These are the activations of a small neural network, seen along a few directions. Each row is one input.
In each table, some parts of the input vary, and every possible input appears once, in random order.
A made-up example of a description, with smaller parts first: line(6) and (point or ring(9) or (values(2) and ring(5))).
Shared parts are said once, and a part with two or three values counts as separate values.

Other details of the inputs vary at random and push rows far along three fixed directions, the same in every table; ignore that.

Rows:
x1: [  6   6  14 -39  40 -34  28   3 -42 -27  10  38 -15  15]
x2: [ -8  19   7  16  19  45  -6  -2  50 -45  10 -32  41 -48]
x3: [ 10  44 -29   9  13  -4 -23  12  29 -18   3  -7 -29  -7]
x4: [ 19  28  -3   5  -4  14 -12  -1  34 -12   0 -22 -29   6]
x5: [-22 -64  13  23 -41  49   4 -20  10  32  12 -15  55 -13]
x6: [  5 -30 -10   6 -13 -38   2 -17 -51  17 -10  12   7  12]
x7: [-12 -26  -8   1 -45 -32  -6  11 -16  63  -6 -11   8  11]
x8: [-25 -59  13 -15   2 -14  29 -13 -45   5  12  15  31  -2]
x9: [ 24   4 -13  -8 -16  -8 -19   4   7  22 -17  10 -37  20]
x10: [ 32  41 -25  -4  -2 -35 -17  17   0 -16 -20   5 -29   2]
x11: [ 22  41   5 -19  22   6  -2  -4  11 -48   4  16 -42  14]
x12: [ 12  43 -20  -5  -8  11 -21  19  26 -25 -11 -16 -31   3]
x13: [-10 -22   8 -11 -16 -41  24   0 -30  36  -4  15   7  25]
x14: [  6   4  23 -28  23 -16  25  -4 -29 -29  -7  65 -27  18]
x15: [  7   2 -13  -8   2 -19  32   0 -23 -34  -3  26  -1   6]
x16: [ 19   4  16 -33  22  -9  27 -11 -27 -30  -1  60 -21  32]
x17: [ 29  29 -29   7 -26 -12 -43  10  28  17 -15 -25 -61  15]
x18: [-12  11  11  -7  34  60 -17   9  35 -30   8 -42  39 -43]
x19: [ -2   9 -27  39 -45  19 -34  16  43  32  -2 -56  -5  -1]
x20: [  6 -21  -4  15  -8 -40   5 -17 -50  22   3  14  10  20]
x21: [-14 -25  -6  20 -31 -19 -10   0 -19  73  -3   5  -6  12]
x22: [-28 -61   8  27 -16  31   4  -6  -7  32  13 -38  69 -17]
x23: [ 10  12 -48  32 -32 -24 -34  13  19  35 -11 -27 -29   2]
x24: [ -2  42  10   4  22  38 -15  12  55  12  -3 -32  -9 -30]
x25: [-21  19  24  -7  22  67  -4   3  46 -15   5 -24  25 -53]
x26: [ -9 -10  17 -19  36 -11  38 -23 -39 -72   8  59  27   0]
x27: [ -2 -24   6  -5 -21 -23  27   2 -38  40 -13  24  -2  13]
x28: [-30 -34  20  17  -6  56   2 -31  20 -24  29 -13  37 -17]
x29: [ -8 -18  27 -53  38  -5  49  -5 -48 -55  10  40  20  -9]
x30: [ -1   8   0  44 -25  18 -41  12  51  58   2 -36 -14  -9]
x31: [ 28  43 -37  -6  -5 -29 -10  21   3 -15 -16   4 -42   5]
x32: [ -7  11  17 -49  29 -32  23   1 -32 -24   1  50 -13  17]
x33: [ 11   6  -4 -22  22 -36  22  -9 -36 -52 -14  49  -7   9]
x34: [ 27  40 -28  16   0 -28 -51  11  10  28  -7 -27 -35   2]
x35: [-26 -31 -15  49 -47  11 -14  -8   8  39  14 -28  20  15]
x36: [ 11 -22  -4  12 -10 -41  15 -16 -47  21  -6   8  12  20]
x37: [ 19  40   7 -36  47 -14   8  17   6 -29   1  -1 -27  -4]
x38: [ 20  38   5  -8   2  12 -19  21  33  -2 -17  -2 -37 -12]
x39: [ 38  45 -20 -13   7 -32 -24  13 -12  -6 -19  -6 -35   1]
x40: [-40 -51  -6  53 -27  25   9 -22   6  19  29 -20  59 -15]
x41: [ 14  41 -15  20  12  -9 -27   8  29 -12   1 -13 -11  -8]
x42: [ -3  -5   8 -14  13   3   8  11   2  -1  11 -19  12 -18]
x43: [  4 -37 -11  20 -42 -10 -16  -7  -9  60   1   7  -7  28]
x44: [ 24   3  16 -35  19 -10  37 -10 -24 -30 -10  53 -19  31]
x45: [ -4 -34 -19  20 -19 -26 -23   6 -29  59   0 -13   8  22]
x46: [-10 -21   8   3 -11 -25  18  -5 -38  43  -2  31  -5  20]
x47: [-29 -58  21  11  11  24  28 -18 -24   4  14 -10  68  -6]
x48: [-33 -37  33  14   1  55   8 -17  25  -8   8  -3  39 -33]
x49: [ 11  38   3 -38  48 -12  -7  16   2 -29   9   8 -31  -6]
x50: [-11 -16  21   2  19  30  19 -21  -8 -35  12 -11  54 -31]
x51: [  3  34  -2   7  36  31 -38  17  41  -2   9 -43   3 -19]
x52: [-23 -61  22  13 -29  36  33 -31 -13 -15  19  -1  48  -4]
x53: [ 28  28  -3  -9  -3  21 -16  13  38   2  -9 -11 -25   0]
x54: [-15 -28 -25  32 -49 -19 -14  -3 -17  39   2  -4  -5  32]
x55: [  3 -30  14  10 -22 -24  26  -5 -26  32 -12  29  -8  25]
x56: [-33  14  22 -16  28  50 -13   1  54 -21  12 -31  30 -46]
x57: [ 11  12  -8 -17  22 -30  44  -6 -32 -48  -6  45 -12  18]
x58: [ 16  37 -28 -10  -6 -19 -20  15   5 -17 -20   4 -53  23]
x59: [ 14   5 -32  13 -11 -20 -48  23   7  52 -17 -40 -22   8]
x60: [-20  20  20  -7  34  58  22 -11  34 -76  13  -6  25 -18]
x61: [  5  38   1 -20   5  -4 -14  25  33   9  -5 -23 -15 -11]
x62: [-24  18  23 -14  27  22  -2   2  30 -11  18  -9  19 -19]
x63: [-11 -54  13  -3 -33   7  33 -27 -40 -14   7  23  24  14]
x64: [-12 -30  -8  15 -35 -19  -7   0 -18  70 -14   0  -7   7]
x65: [ 23  21 -21  18  -8 -39  -8   7   2   8 -14  -3 -15  12]
x66: [-10  13  43 -16  35  61  22  -3  38 -56   5   7  20 -38]
Description of these inputs: ring(6) and ring(11).
Question: Changing only the ring(6) part turns x1 into x29. The same change can be made to x30. Which row results?
Answer: x38
Question: Change only the ring(6) part in x18. List by row number the other rows that result.
Answer: x22, x45, x47, x51, x59

Rows:
x67: [ 14 -44 -33  29 -67 -45  24  -4 -50  43 -19  -4  12  39]
x68: [  8 -40  11 -42 -16 -20  46  -9 -70 -42   4  47  -1  31]
x69: [ 34  44  -8 -27  16  -7   9  21  10 -30 -25  45 -71   4]
x70: [-16 -39 -26  30 -27 -59   0  -4 -59  67  16   6   6  39]
x71: [ 35  44  -5 -49  39 -30   9  34  -9 -28 -23  -3 -47  11]
x72: [-14 -48  -7  15 -72 -40  11   1 -23  61 -12  28  -3  52]
x73: [ 14  61   9 -50  33 -21   5  25   4  -8 -18  29 -54  13]
x74: [  6  -1  -8  53 -18  45 -59  -8  51  27   7 -51   7  -9]
x75: [ -8  21  19  -6  69  48  -8  -2  33 -39  25 -10  22 -19]
x76: [-27  28  38 -32  40  43   4  12  52 -32   8   0  22 -27]
x77: [-59 -78 -10  61 -43  14   5 -36  -8  22  25 -22  63 -13]
x78: [  4  31  -2   3  23  39   7  -8  38 -73   1  -9  34 -41]
x79: [ -4 -36  22 -34  17 -25  57  -1 -60  -2 -10  74  -3   6]
x80: [ -5 -26  18 -24 -10  -8  59 -18 -57 -21 -14  77  -9  28]
x81: [ 41  22 -44  12 -42 -34 -30  34  16  38 -29 -44 -62  30]
x82: [ -5  -3  -4   8 -20  31 -44  24  40  41  17 -78  14 -33]
x83: [-17  12   4  26 -15  43 -32  15  53  63   0 -49   5 -35]
x84: [  2  16  24 -12  31  67 -15 -18  30 -58   0  -9   9 -23]
x85: [ -2  19  10   7  46  60  -6 -13  41 -60  22  -3  12  -7]
x86: [-37 -64  55 -19  32  48  34 -39 -39 -30  15  20  76 -21]
x87: [ 41  61 -14 -39  35 -35  12  27 -13 -30 -25   1 -30   6]
x88: [ 33  63  20 -25  39 -43   8   7   9 -15  -1  28 -54   6]
x89: [ 41  31 -25  19  -4 -40 -65  23   4  67 -17 -24 -51  26]
x90: [-14  31   2   6  22  35  -4  -4  34 -77   6  -6  26 -43]
x91: [-19  14 -18  41 -13   7 -48  17  43  32   5 -61  30 -47]
x92: [  6 -23  31  -6  -5 -37  61 -35 -45 -29   9  71  -6  30]
x93: [ 42  38 -13 -52  14 -15 -15   1   0 -41 -12  21 -60  16]
x94: [-51 -71  -9  64 -41  26   7 -35 -12  28  41 -20  65   4]
x95: [ 37  22 -33 -17 -20 -43 -58  22   9  68 -13 -34 -56  13]
x96: [  6 -39 -28  24 -43 -69  10   2 -54  62 -15   5  27  15]
x97: [-32   8 -22  42   2   8 -48   6  46  36  15 -65  15 -38]
x98: [-55 -54  47 -10  -2  58  62 -37 -12 -41  19  39  62  -8]
Question: What is each input in this table made of?
Answer: values(2) and (point or line(4) or ring(11))
Question: Change only the values(2) part in x69. List by row number the other rows that result.
Answer: x79
Question: Change only the line(4) part in x98. List by row number the other rows that result.
Answer: x69, x72, x80
Question: Change only the line(4) part in x76. List by row number the other rows that result.
Answer: x73, x79, x83

Rows:
x99: [-27 -32  10   7 -21  16   5 -18  -5  15  14   2  16   6]
x100: [ -4  33  18 -19  32  45  -9   4  47 -45   7  -1  -8 -11]
x101: [ -3  -2   9  -2  19  35   8 -11  10 -37  12 -13  23 -10]
x102: [-21 -40  13   2 -15  10  18 -13 -15   6  11  18  17  19]
x103: [ -4 -12 -16  28 -25  20 -30  -1  17  23   2 -44  11  -7]
x104: [ 17 -10  -6  -6 -28 -49   2  18 -36  73 -20  18 -24  28]
x105: [ 17  27  18 -58  56 -37  19  14 -41 -34  -3  45 -32  12]
x106: [-15 -31  14  -8   5  -6   1  -2 -21  27   4  -8  24  -2]
x107: [-24 -43   4  38 -35   1   7 -20  -3  31  10  -5  41  -9]
x108: [ -9 -21  -5  25 -19  38 -21  -9  24  11   6 -35  18 -17]
x109: [ 11  19  -8  10  -2  28 -13   8  42  -7  -1 -33  -5 -18]
x110: [-12  -2   0   4  13  24  -4  -7   3 -28   8 -10  24 -11]
x111: [ -9  -9   5  11   5  40  -6 -10  18 -22   7  -5  14 -20]
x112: [-14 -34   0   9 -10  -5  30 -10 -28  -6   7   7  38   7]
x113: [ 36   9 -32   3 -32 -54 -27  10 -21  37 -16  -4 -43  37]
x114: [ 36  56  -5 -22  19 -15 -34  30  17  31 -17  -4 -55   8]
x115: [ 15  14  -1 -31  -4 -38  20  12 -23 -11 -18  47 -40  37]
x116: [ 28  -2 -12   2 -25 -54  -2  -3 -36  23 -14  32 -42  37]
x117: [  0  31  45 -55  64  42  28   5  13 -64   0  14  11 -35]
x118: [-22 -33  18  -9   4 -13  19   3 -26  24  10   3  29 -11]
x119: [ -8 -17 -14  40 -29 -15 -25  -8   4  44   8 -23  11   5]
x120: [ 27  70  -9 -25  33 -31  -7  15  11 -42 -13  18 -46   3]
x121: [ 15  12 -16  25 -12  28 -35   7  46  18   3 -48 -11  -9]
x122: [ -5  22 -10  27   0   9 -13   7  32   5   4 -30   4 -13]
x123: [ -7 -14 -28  52 -38  15 -45   2  32  55   4 -43   5  -9]
x124: [  2 -13 -15  -4 -44 -50   9   3 -35  42 -12  24 -33  38]
x125: [-16  15   6 -17  31   6  -2  13  19   4  13 -20   5 -31]
x126: [-21 -55   0  52 -51   9   9 -15  -1  51   8 -21  36  -3]
x127: [ -1   5  31 -22  45  29  40 -22 -11 -76   9  40   9  -6]
x128: [  1  38 -20  14   1  22 -34  18  46  -7  -3 -45  -2 -25]
x129: [ 13  35 -15  13   0  26 -25  15  50  -5  -1 -50  -6 -19]
x130: [-11 -17   5  -5   0  -4  20 -10 -17 -23   6  11  33  -4]
x131: [  7  37  -9  28  10  28 -33   5  53   1   7 -35 -13 -16]
x132: [ 37  64  -4 -45  35 -16   1  14   7 -63 -16  17 -42   1]
x133: [ -5   7  22 -34  47  16  27 -17 -16 -81  13  32  26  -8]
x134: [-36 -36  24 -19  33  10  26 -14 -23  -6  26   9  40 -19]
x135: [-28 -52  25 -16   2 -10  33  -9 -42  15   4  12  47  -6]
x136: [-26 -35  40 -22  27  11  46 -16 -32  -8  -2  41  45 -10]
x137: [ 21   8 -15 -23  -7 -41  17   6 -44 -17 -22  29 -28  27]
x138: [-15 -10  -6   5   1   1  11  -3 -10 -16   1  10  19  -7]
x139: [-13  -9  14  14   8  21   1 -21  11 -16  15   3  24 -15]
x140: [-27 -63  -1  26 -51  -5   7 -15 -26  53  12   1  18  24]
x141: [ -1  30   4  11  19  25   1   0  36 -26   5 -10   2 -21]
x142: [ 22   7 -34   6 -29 -55  -6  14 -29  30 -23  25 -42  30]
x143: [  8   0   2 -31  -4 -36  33   6 -37 -13 -12  53 -31  39]
x144: [ 33  43 -29  -3 -12 -15 -29  23  22   6 -23 -17 -53   3]
x145: [ -8 -46  20 -10   0  11  30 -29 -30 -28  11  27  32   3]
x146: [  6  -6  -9 -17 -25 -44  21   7 -38  14 -12  38 -36  38]
x147: [ 28  23 -26   0 -20 -32 -13  18  -5  12 -24  12 -49  15]
x148: [  0   1 -17  27  -9  11 -23   4  19  16   8 -37  11   0]
x149: [  1  41  -3  14  30  26 -21   4  43 -26  10 -27  -4 -16]
x150: [ -6  18  31 -24  53  31   4  -2  15 -20  -2  13  12 -20]
x151: [-20 -35  -5  15  -7  -1   8 -14 -27  -1   7  12  27   6]
x152: [ 41  42 -23 -11 -11 -28 -24  19  17   5 -20  -7 -53   9]
x153: [ -9 -38  26 -11   0   6  15  -7 -28  25   3   5  24   1]
x154: [  2  14  -8  36 -27  19 -35   4  53  30   1 -44  -2 -25]
Question: What is each input in this table made of?
Answer: values(2) and (line(4) or line(6) or (values(3) and ring(6)))
Question: Changing only the values(2) part turns x143 into x102. The same change can be made to x104. Which row results?
Answer: x114
Question: Changing only the values(2) part turns x128 into x110. The same change can be made to x112. Which row results?
Answer: x148
Question: Change only the line(4) part in x115. List by row number the other rows that result.
Answer: x124, x143, x146
Question: Change only the values(2) part in x132. List by row number the other rows that result.
Answer: x113
Question: Change only the values(3) part in x142. List by row number the other rows that result.
Answer: x107, x141

Rows:
x155: [-10 -12 -22  29 -39  30 -30  10  33  10  -3 -34   0 -25]
x156: [ 20  44 -39 -14 -19 -27 -29  15   9 -16 -15 -16 -46  11]
x157: [ 28  23   5 -13  47  45 -19 -16  16 -76   6 -16   5 -18]
x158: [-17   1  48  -7  14  64   8  -6  44  -2   7 -12  32 -36]
x159: [ -4  12 -18  41 -11   1 -32  24  42  63  -1 -83  18 -29]
x160: [ -5   9  25  24 -17  69  -6 -11  57 -18   1 -23  21 -28]
x161: [  2 -67  26 -22  21 -11  28 -26 -82  -3   6  29  45  13]
x162: [ 10   3  42 -61  38 -13  48  -7 -23 -35   3  54 -20  20]
x163: [ 22  50 -22   2  11 -56 -49  25   8  47 -12   5 -57  12]
x164: [-19 -45 -16  59 -40  -1  12 -13  -5  25   7 -42  52  -7]
x165: [ 18  51  -2  -6  45   0  14 -10  10 -77   2  21  -9 -23]
x166: [-43   4  32   0  47  59 -13  -9  43 -20  27 -19  32 -34]
x167: [ -6 -62  -5  21 -56  -8  30 -18 -40  30 -19  37  16  23]
x168: [ 16  51 -32 -21 -10 -34 -51  36  21  39 -14 -41 -50  -2]
x169: [ 35  57 -46   0  -7 -31 -30  30  24 -11 -13 -28 -37  18]
x170: [-22 -71  -4   3 -49 -28   7   4 -48  68  -8  10  17   5]
x171: [ 12 -27  -4 -14 -29 -40  16  11 -43  62 -33  37 -23  27]
x172: [-23 -42  19 -36  22 -13  57  -4 -56 -28  11  30  55   6]
x173: [  4  55  -2 -11  46  20 -10   2  25 -69   2  21 -32   7]
x174: [ 28  37 -26  -8 -10 -23  -5  11  -3  -3  -6  17 -70  45]
x175: [  5 -14 -18  16 -16 -63   5 -18 -50   5  -4  55 -17  37]
x176: [-13 -53  -2  56 -71  21 -13 -17  37  62  18 -43  18   9]
x177: [  8  20  19 -34  56 -36  40  -4 -44 -41   0  54   1  -7]
x178: [-47 -25  41  -5  29  75  20 -11  23 -11  36 -10  50 -24]
Question: Changing only one part turns x177 into x165. The same change can be made to x158. Which row results?
Answer: x160
Question: What is each input in this table made of?
Answer: values(2) and (point or ring(11))
Question: Change only the values(2) part in x169. List by row number the other rows that result.
Answer: x172
Question: Change only the values(2) part in x171. List by row number the other rows that result.
Answer: x167
